A small network was shown many inputs. Here are its activations along a few directions, one row for each input.
In each table, some parts of the input vary, and every possible input appears once, in random order.
A made-up example of a description, with smaller parts first: one of 6 places along a line, together with either a single point or one of 9 places along a line or (one of 3 separate values, together with one of 5 places around a ring).
Shared parts are said once, and a part with two or three values counts as separate values.

Other details of the inputs vary at random and push rows far along two fixed directions, the same in every table; ignore that.
To show where, the next rows are all for the same input, with only those details redrawn:
[-19  -9  -9 -19  17  12 -20 -21  23 -20 -32]
[-19  -9  -9 -19  17  12 -20 -21  23 -20 -31]
[-2  5 12  3  5 25  6  8  8 -2  2]
[ 20   6  23  24 -12 -11  29  19 -21  16  28]
[  6 -14  -2   1  -1 -44   1 -18 -11  -2 -11]
[-4  9 14  3  6 38  7 12 12 -3  4]
[-4  9 14  3  6 37  7 12 12 -3  4]

Rows:
row 1: [-15  -4 -11 -21  16  13 -21 -19  20 -17 -36]
row 2: [  9  -5  -3   1  -2 -37   0 -13 -13   2 -12]
row 3: [  6 -13  -7  -1  -2 -39  -2 -16  -9  -3 -18]
row 4: [ 11  -5  -6   3  -7 -41  -6 -20 -15   0 -13]
row 5: [  7  -6 -20  -6 -11 -38  -6 -10  -9   5   7]
row 6: [ 3 12  8  2 -1 28 -1  7  6  0 -1]
row 7: [  3 -11  -7   0  -2 -39  -3 -18 -12  -7 -16]
row 8: [ 1  8  8  5 -2 28  2  8  7 -5  0]
row 9: [-9 13 -8 -8  5 34 -1 15 15  0 14]
row 10: [ 19   5   0  20 -20  -5  20  26 -23  25  48]
row 11: [-28 -16 -31 -30  19   9 -30 -21  23 -14 -16]
row 12: [-4  6 12  3  5 24  5  8  7 -5  3]
row 13: [-16  -5 -12 -17   9  16 -24 -21  19 -23 -33]
row 14: [  6 -14  -8  -5  -1 -45  -4 -20 -10  -3 -21]
row 15: [-8  9 -1 -4  7 36 -1 20 11  4 24]
row 16: [ 15   5   7  17 -10 -10  21  26 -21  24  47]
row 17: [ -9   7 -10  -6   8  35  -5  16  12   2  15]
row 18: [-3 11 -6 -2 -1 41 -4 21 10  4 22]
row 19: [  4 -14  -3  -3   1 -40  -3 -19  -8  -2 -15]
row 20: [-17   0 -12 -18  16  12 -22 -21  19 -19 -34]
row 21: [ 22  14  20  24 -12  -9  27  20 -24  18  25]
row 22: [ 2 14 11  1  0 41  1 12 10  0  0]
row 23: [ 21   7  24  21 -11 -11  28  20 -21  18  27]
row 24: [  8 -10  -4   3  -4 -36   3 -12 -11  -1 -11]
row 25: [-6 11 -5 -2  5 38  1 23 10  4 21]
row 26: [  1 -15 -23  -4  -3 -36  -3  -8 -13   7   9]
row 27: [  6 -15 -24  -5  -7 -42 -12 -12 -12   6   5]
row 28: [-5 15 15  2  8 37  4 10 10 -1  5]
row 29: [ 2 11 10  4 -1 42  3 13 12 -2  1]
row 30: [  4 -12  -1   1  -2 -44   0 -18 -14  -5  -9]
row 31: [  6 -12   0   2  -2 -38   2 -14 -10  -1  -8]
row 32: [-18  -4  -8 -22  19  12 -22 -22  21 -17 -32]
row 33: [ 1 18 10  4  1 42  0 11  9 -1  2]
row 34: [ 11 -13  -7   3  -9 -40  -3 -17 -12  -2 -14]
row 35: [-7 11 -2 -7  4 23  2 13 10  4 21]
row 36: [ -6 -15  -9   4 -20 -37  -6  -7 -11   6  -6]
row 37: [  3   2  20  24 -22 -11  25  27 -20  23  33]
row 38: [-22   4   3   1  -5  35   0  17  13   2   1]
row 39: [-6  9 12 -4  9 34  0  6 13 -3 -3]
row 40: [ 19  13  23  24 -10 -12  25  17 -23  17  29]
row 41: [  6 -12  -5   2  -3 -43   0 -15 -13  -4 -14]
row 42: [ 24   7  16  19 -17  -9  20  15 -19  15  18]
Question: What is each input in this table made of?
Answer: one of 3 separate values, together with either a single point or one of 4 places along a line or one of 9 places along a line
Question: Changing only the choice among 3 separate values turns row 5 into row 9. The same change can be made to row 10. Which row results?
Answer: row 26
Question: Changing only the choice among 3 separate values turns row 32 into row 6. The same change can be made to row 40. Which row results?
Answer: row 4
Question: Which other rows does row 12 become when the choice among 3 separate values takes its other values? List them by row number.
Answer: row 8, row 41
Question: Start at row 7 and move only the place on the line of 9, one step at a time. The first step leads to row 41. Which rows follow, in order?
Answer: row 24, row 3, row 14, row 1, row 2, row 21, row 20
Question: Which other rows does row 11 become when the place on the line of 4 takes its other values? List them by row number.
Answer: row 15, row 16, row 35

Rows:
row 43: [  4 -22 -26 -10  -1 -44  -5 -16 -14   0 -10]
row 44: [19 11 27 25  5 26 29 27 -7  4 32]
row 45: [ -2  -6   9   0  10  31  -3   3  17  -8 -12]
row 46: [  9   0   3   9 -16 -46  -4 -15 -24   1 -15]
row 47: [-18  14  -8  -9  13  25 -10   6   9  -5   5]
row 48: [ 12   4 -10   7 -21 -19   3   6 -10   5   8]
row 49: [-7 -4  7 -2 -3  5  9 13  0  8 20]
row 50: [-16  12  -7  -5  -5  29 -17   6   8  -4  -3]
row 51: [ -2   7 -25 -38  23  24 -44 -30  27 -10 -13]
row 52: [ 15 -16 -21   6 -19 -43  -2 -13 -22   2   0]
row 53: [ 10  -2  -6   1 -13 -33  -4 -17  -6  -9 -24]
row 54: [-13   9  12   3  -3  30  -8  -5  13  -7 -13]
row 55: [ 21  -3   2   6 -10 -56  17  -4 -22   7  -6]
row 56: [ -9   3  -7  -6   0 -10  -5   6  -7   7   2]
row 57: [ 6 22 30 23  1 22 27 22 -8 12 30]
row 58: [  5 -17  10  -1  -3 -48   9 -15 -14   1  -7]
row 59: [14 -3 15 17 -9 12  6  6 -3 -5  2]
row 60: [-16  -2  -1  -7  -6  30 -11   1  16  -7   5]
row 61: [ -2   2   2  -6  12  32   3   3  10  -9 -15]
row 62: [  2 -18   3  -1 -12 -43  -7 -28  -8  -9 -19]
row 63: [  8  28  26  19   2  23  23  27 -13   9  26]
row 64: [ -2  11   3  -5   4  27  -1   5  18  -5 -18]
row 65: [ 11  -4 -15   4   2 -16  10   1 -14   3  17]
row 66: [ -4  -5   9  -3  14  29   0   5  14 -11 -11]
row 67: [  0  -7  -3  -3  -2 -46 -10 -20 -13   2 -26]
row 68: [ -6  -3 -15  -7   4  33  -6   6  13   0  -2]
row 69: [  7  -6  -1  11 -12  12   0  12  -2   0  16]
row 70: [-37  -8 -19 -29  17  18 -29 -17  29 -13 -27]
row 71: [-18   4 -16 -26  26  18 -20 -22  30 -29 -39]
row 72: [11 23  5 13 -3 23 24 33 -4 11 38]
row 73: [-1 13 15  4  1  4  8 11 -8  5 -2]
row 74: [-23 -21 -24 -24  18  23 -32 -16  32 -18 -28]
row 75: [-11  -4  -4   0  -5  -8  -5  -1   1  13   5]
row 76: [10 19  8 10 -9 24 24 38 -4 16 32]
row 77: [ 3 -8  0  4  1  8  6 17 -1  4 17]
row 78: [ 20  18  19  22   3  29  32  25 -12   6  28]
row 79: [ 13 -12  -9   4  -9 -26  -4 -21 -12  -9 -23]
row 80: [  8   0  -3  10 -15 -41   5   7 -25  22  14]
row 81: [ -3  -9 -11   2   0 -51  -1 -15 -15   7  10]
row 82: [-4  7 19  7  1  4 12  7 -3  8  2]
row 83: [12  7 11 19  2 26 22 32 -6  9 45]
row 84: [-12   3  13  -7  17  26   2  -4  16 -13  -2]
row 85: [ -1 -12   2   2 -10 -19   5   3  -5  13  16]
row 86: [ -1 -17   7  -4  -2 -33  -1 -19  -2  -1 -15]
row 87: [-19   6  -4  -2  -6  29 -14   1  14  -2   1]
row 88: [ 11  -3  16  18 -13 -39  15  -3 -20  19   4]
row 89: [  2   0 -13  -4  -7  -9  -1   5   3   7   0]
row 90: [ 17  21   7 -15  16  32 -18 -13  13  -1   0]
row 91: [-15 -11 -16 -22  18  26 -23 -23  26 -21 -46]
row 92: [ -6 -20 -14 -10   4 -49  -6 -22  -6  -4   3]
Question: Changing only one part turns row 47 into row 63. The same change can be made to row 70. Which row results?
Answer: row 82
Question: Changing only one part turns row 60 into row 62. The same change can be made to row 80. Which row results?
Answer: row 67
Question: What is each input in this table made of?
Answer: one of 2 separate values, together with either a single point or (one of 4 places along a line, together with one of 6 places around a ring)
Question: Start at row 79 and move only the place on the line of 4, one step at a time. The first step leads to row 91. Which rows follow, in order?
Answer: row 61, row 78
Question: Which other rows does row 52 become when the place on the ring of 6 takes its other values? List them by row number.
Answer: row 48, row 50, row 60, row 69, row 87
Question: Start at row 74 and move only the place on the ring of 6, one step at a time. The first step leads to row 85. Which rows follow, in order?
Answer: row 75, row 80, row 89, row 68
